These are the activations of a small network on made-up records, seen along a few directions, one row for each record.
After each row come some of the record's fields: U, D, G, M.
Other fields move the rows too, some of them a lot.
(in the rows, 500 means zero)
Strong random noise was added to every row along 5 fixed directions; ignore it. To show where, here is one row again and again, with new noise each time:
[455 520 607 489 442 357 308 324 472 711 373 525 510 461 587 689 660 488
 662 426 594 495 563 303 506 629]
[519 555 610 405 315 288 688 539 413 352 296 854 727 207 157 330 312 510
 499 600 393 579 593 700 720 573]
[333 503 522 570 665 587 425 636 476 461 541 483 497 489 459 391 325 296
 358 472 481 574 552 572 474 253]
[478 637 498 581 481 360 342 472 433 443 501 459 586 409 324 472 341 431
 392 512 542 515 407 507 506 588]
[570 611 472 448 395 293 418 473 412 473 417 551 584 429 358 578 583 471
 571 491 506 401 453 409 554 683]
[225 417 929 621 504 485 601 212 517 718 255 852 649 292 501 522 259 559
 518 494 593 919 760 625 597 414]
[314 554 724 716 616 492 428 204 473 661 441 552 567 532 537 723 409 516
 462 421 682 747 512 429 425 543]

[636 513 180 399 873 814 841 916 445 172 680 353 501 870 368 568 657 382
 408 476 301 276 402 572 461 144] -> U=u2 D=d2 G=g1 M=m1
[458 565 478 727 707 556 486 340 466 452 594 365 503 585 542 663 380 686
 442 432 595 647 301 426 329 522] -> U=u1 D=d2 G=g1 M=m1
[613 520 571 550 553 538 421 320 574 588 444 318 674 413 413 608 352 797
 546 529 522 623 482 535 541 600] -> U=u1 D=d2 G=g9 M=m2
[498 438 452 483 443 494 455 672 523 431 521 488 455 353 544 264 398 454
 489 514 393 475 534 592 540 358] -> U=u1 D=d2 G=g9 M=m1
[307 480 685 556 594 624 719 556 471 465 476 712 575 494 412 418 306 326
 347 500 477 696 620 654 524 260] -> U=u2 D=d1 G=g9 M=m1
[457 580 565 678 502 456 355 298 516 584 597 306 503 512 551 568 394 611
 416 480 652 536 375 488 388 628] -> U=u1 D=d2 G=g1 M=m1
[449 428 397 673 755 767 532 502 509 478 719 368 357 767 770 634 579 556
 417 373 552 515 358 350 276 377] -> U=u2 D=d2 G=g1 M=m2
[534 655 533 623 437 320 572 303 386 420 457 581 555 471 368 652 493 640
 529 519 590 525 350 467 440 810] -> U=u1 D=d2 G=g1 M=m1
[428 292 597 342 461 605 672 619 584 552 393 701 480 434 576 382 484 547
 632 484 330 532 731 563 572 341] -> U=u1 D=d2 G=g1 M=m2
[434 420 642 593 644 766 674 511 592 539 548 495 553 607 513 515 331 415
 364 488 485 795 676 663 511 176] -> U=u2 D=d2 G=g9 M=m2
[577 572 390 499 496 518 530 642 456 375 570 424 472 530 371 481 519 421
 470 501 463 405 429 545 467 537] -> U=u1 D=d2 G=g9 M=m2
[480 556 619 590 473 416 185 252 541 695 421 375 564 393 505 591 404 577
 589 527 641 618 510 412 506 636] -> U=u1 D=d1 G=g9 M=m2
[567 354 422 383 216 466 503 616 670 487 590 529 380 567 682 291 590 649
 419 514 432 317 562 523 552 626] -> U=u1 D=d2 G=g1 M=m2
[512 691 692 607 381 351 746 367 386 322 424 772 751 313  70 392 114 513
 313 634 559 764 437 772 617 665] -> U=u2 D=d1 G=g9 M=m2
[362 567 652 749 679 586 624 281 421 482 544 567 560 628 520 689 371 464
 381 419 688 773 435 505 399 456] -> U=u1 D=d1 G=g9 M=m1
[606 541 561 481 251 377 542 387 590 437 462 588 609 446 400 418 395 784
 458 570 494 565 472 613 549 777] -> U=u1 D=d2 G=g9 M=m2
[505 499 490 599 531 557 485 481 560 526 593 420 466 611 541 551 461 449
 434 466 533 576 519 523 455 433] -> U=u1 D=d2 G=g1 M=m2
[418 487 599 650 524 473 492 360 456 438 497 606 494 459 621 485 468 665
 496 470 564 546 362 462 436 677] -> U=u1 D=d1 G=g9 M=m1
[366 350 555 475 594 648 612 698 581 539 471 594 395 498 600 308 417 327
 424 493 380 598 717 671 514 168] -> U=u2 D=d2 G=g9 M=m1
[646 561 488 381 392 400 763 281 433 414 321 781 607 380 433 631 710 856
 705 499 426 422 388 460 613 817] -> U=u2 D=d2 G=g1 M=m1
[716 594 379 504 434 368 367 405 504 441 506 324 568 475 408 609 566 691
 571 520 525 351 334 377 481 789] -> U=u1 D=d2 G=g1 M=m2
[439 515 632 615 519 565 732 311 526 575 439 660 494 689 511 746 547 534
 488 496 610 654 567 506 476 544] -> U=u2 D=d2 G=g1 M=m2
[548 490 466 452 519 535 599 518 527 462 461 433 548 614 429 566 570 488
 527 518 484 465 538 529 555 430] -> U=u1 D=d2 G=g1 M=m1
[542 547 552 468 543 560 537 497 518 545 521 504 553 601 465 600 514 387
 474 503 531 553 553 535 505 455] -> U=u2 D=d1 G=g9 M=m2
[503 746 492 619 425 277 249 329 439 480 596 413 495 370 334 460 321 464
 413 530 629 508 280 446 517 792] -> U=u1 D=d1 G=g1 M=m2
[471 551 642 581 504 457 547 293 477 591 444 621 642 460 417 644 421 561
 521 539 595 668 537 542 550 619] -> U=u1 D=d1 G=g1 M=m2
[518 506 375 667 455 450 407 498 481 249 636 466 482 313 548 187 249 878
 347 523 450 386 139 582 393 777] -> U=u1 D=d2 G=g1 M=m1
[439 443 503 486 455 491 180 606 597 607 557 364 397 406 607 259 347 350
 429 540 500 458 588 516 533 383] -> U=u1 D=d1 G=g1 M=m2
[531 492 618 447 415 458 504 482 527 551 355 507 574 374 413 460 452 523
 551 585 471 554 592 570 647 478] -> U=u2 D=d2 G=g9 M=m1
[544 447 441 500 434 476 546 512 475 414 458 581 492 354 590 449 565 719
 635 470 447 446 404 460 480 582] -> U=u1 D=d2 G=g9 M=m1
[596 544 607 507 358 313 697 188 420 540 252 744 627 467 381 764 656 744
 720 488 565 569 455 460 580 845] -> U=u1 D=d2 G=g9 M=m1
[550 544 415 560 779 644 744 590 394 203 497 472 608 502 287 566 374 694
 491 507 411 544 355 588 446 439] -> U=u1 D=d2 G=g9 M=m1
[568 570 495 523 561 555 716 518 497 401 502 578 660 555 322 542 409 548
 431 542 482 575 505 622 569 516] -> U=u1 D=d1 G=g1 M=m2
[451 545 636 553 484 477 841 452 396 401 416 839 608 470 405 526 411 464
 450 512 515 703 551 602 572 450] -> U=u2 D=d1 G=g9 M=m1
[523 612 643 606 413 328 518 216 457 546 358 606 681 392 365 674 443 679
 506 509 610 608 415 416 540 774] -> U=u2 D=d1 G=g1 M=m1
[543 532 590 549 328 351 292 249 522 642 450 431 586 315 495 451 377 726
 475 558 565 559 470 498 512 740] -> U=u2 D=d2 G=g1 M=m1
[350 511 720 608 701 669 794 186 515 649 467 745 511 739 665 878 665 541
 586 371 638 726 623 439 472 502] -> U=u1 D=d1 G=g1 M=m2
[511 512 470 431 423 450 819 768 484 279 489 776 573 386 329 268 384 305
 402 602 329 548 587 755 622 285] -> U=u2 D=d2 G=g1 M=m1
[540 453 346 458 636 624 782 687 475 317 529 589 453 618 563 530 644 593
 553 441 378 351 449 533 428 440] -> U=u1 D=d2 G=g1 M=m1
[609 596 465 493 184 352 608 649 719 383 632 473 622 544 283 219 190 472
  66 635 442 639 564 842 673 448] -> U=u2 D=d2 G=g1 M=m1
[495 361 404 270 568 533 696 681 403 417 392 698 452 530 524 562 775 435
 746 504 361 367 574 444 568 399] -> U=u1 D=d2 G=g1 M=m1
[589 545 421 473 340 385 603 487 517 446 505 551 455 567 514 540 625 512
 482 513 510 360 450 457 452 671] -> U=u2 D=d2 G=g1 M=m1
[571 647 348 626 638 502 390 434 493 439 715 259 450 795 496 728 535 418
 375 490 589 432 262 364 295 626] -> U=u2 D=d2 G=g1 M=m2

Which values does each new row have?
[527 620 528 595 530 444 720 505 397 203 471 672 676 389 233 402 259 575
 375 575 486 583 353 675 545 601] -> U=u1 D=d1 G=g9 M=m1
[255 409 797 548 554 522 579 308 486 773 388 722 436 516 706 585 547 349
 551 428 666 725 706 439 476 374] -> U=u2 D=d1 G=g1 M=m1
[572 574 437 409 521 412 520 507 400 480 432 519 499 553 458 696 713 434
 635 460 555 383 495 353 504 587] -> U=u1 D=d1 G=g1 M=m1
[495 448 534 426 430 461 559 589 523 466 415 617 552 278 439 242 284 591
 466 594 356 536 600 690 585 427] -> U=u2 D=d2 G=g1 M=m1
[510 550 421 591 637 656 177 489 572 675 674  79 406 743 618 677 547 256
 412 444 609 530 462 373 393 305] -> U=u2 D=d2 G=g9 M=m2
[424 449 602 411 339 390 398 485 538 572 436 639 452 197 529 228 362 490
 521 536 472 514 588 540 666 541] -> U=u1 D=d1 G=g1 M=m2
[491 596 361 720 623 561 385 201 482 431 742 301 359 698 770 690 636 809
 423 344 622 369 110 276 244 867] -> U=u1 D=d2 G=g1 M=m1
[371 424 478 499 674 673 552 744 514 390 552 552 444 466 519 276 329 335
 403 518 443 512 590 620 493 179] -> U=u1 D=d1 G=g1 M=m2
[352 370 502 591 525 560 223 495 532 667 570 346 291 442 813 419 553 520
 508 423 563 431 478 376 385 495] -> U=u1 D=d2 G=g1 M=m1
[563 416 538 337 415 437 672 465 516 584 343 660 455 575 599 690 845 507
 769 441 484 420 663 402 532 564] -> U=u1 D=d2 G=g1 M=m1
[499 342 642 389 571 677 824 518 567 603 349 657 587 573 526 635 640 530
 663 478 421 641 798 568 622 330] -> U=u1 D=d2 G=g9 M=m2
[612 403 647 293 256 318 612 332 504 680 185 739 558 347 536 680 801 691
 876 500 465 473 730 421 660 718] -> U=u1 D=d2 G=g9 M=m1
[490 550 424 367 451 358 297 636 439 516 510 453 483 420 466 454 603 240
 567 475 490 304 492 371 503 468] -> U=u1 D=d1 G=g1 M=m1
[359 514 491 652 416 326 141 337 499 688 578 389 294 425 769 552 471 484
 514 453 652 488 365 328 332 635] -> U=u1 D=d2 G=g1 M=m1
[553 489 276 404 630 557 445 799 420 265 562 336 466 493 350 265 439 381
 481 518 345 333 380 578 508 324] -> U=u1 D=d2 G=g9 M=m1
[589 530 487 349 346 265 209 429 489 694 375 469 473 350 595 577 724 462
 697 523 556 328 540 268 540 646] -> U=u2 D=d1 G=g1 M=m1
[483 552 565 669 596 601 716 369 469 380 530 553 638 633 392 647 434 629
 360 473 494 634 402 535 423 593] -> U=u2 D=d2 G=g9 M=m1
[379 464 665 450 375 366 236 423 492 758 408 554 459 251 592 368 446 337
 570 533 606 544 616 432 557 481] -> U=u2 D=d1 G=g1 M=m2
[241 471 675 705 576 531 295 351 467 642 466 495 416 330 631 431 367 476
 517 471 645 665 399 501 408 459] -> U=u1 D=d2 G=g9 M=m1
[397 357 540 370 625 719 472 631 706 627 504 461 447 393 576 269 337 451
 502 506 329 627 799 685 629 132] -> U=u1 D=d2 G=g1 M=m2
[366 424 722 561 233 335 321 307 628 692 348 572 513 143 580 240 189 635
 473 590 560 666 639 625 567 588] -> U=u1 D=d2 G=g1 M=m1
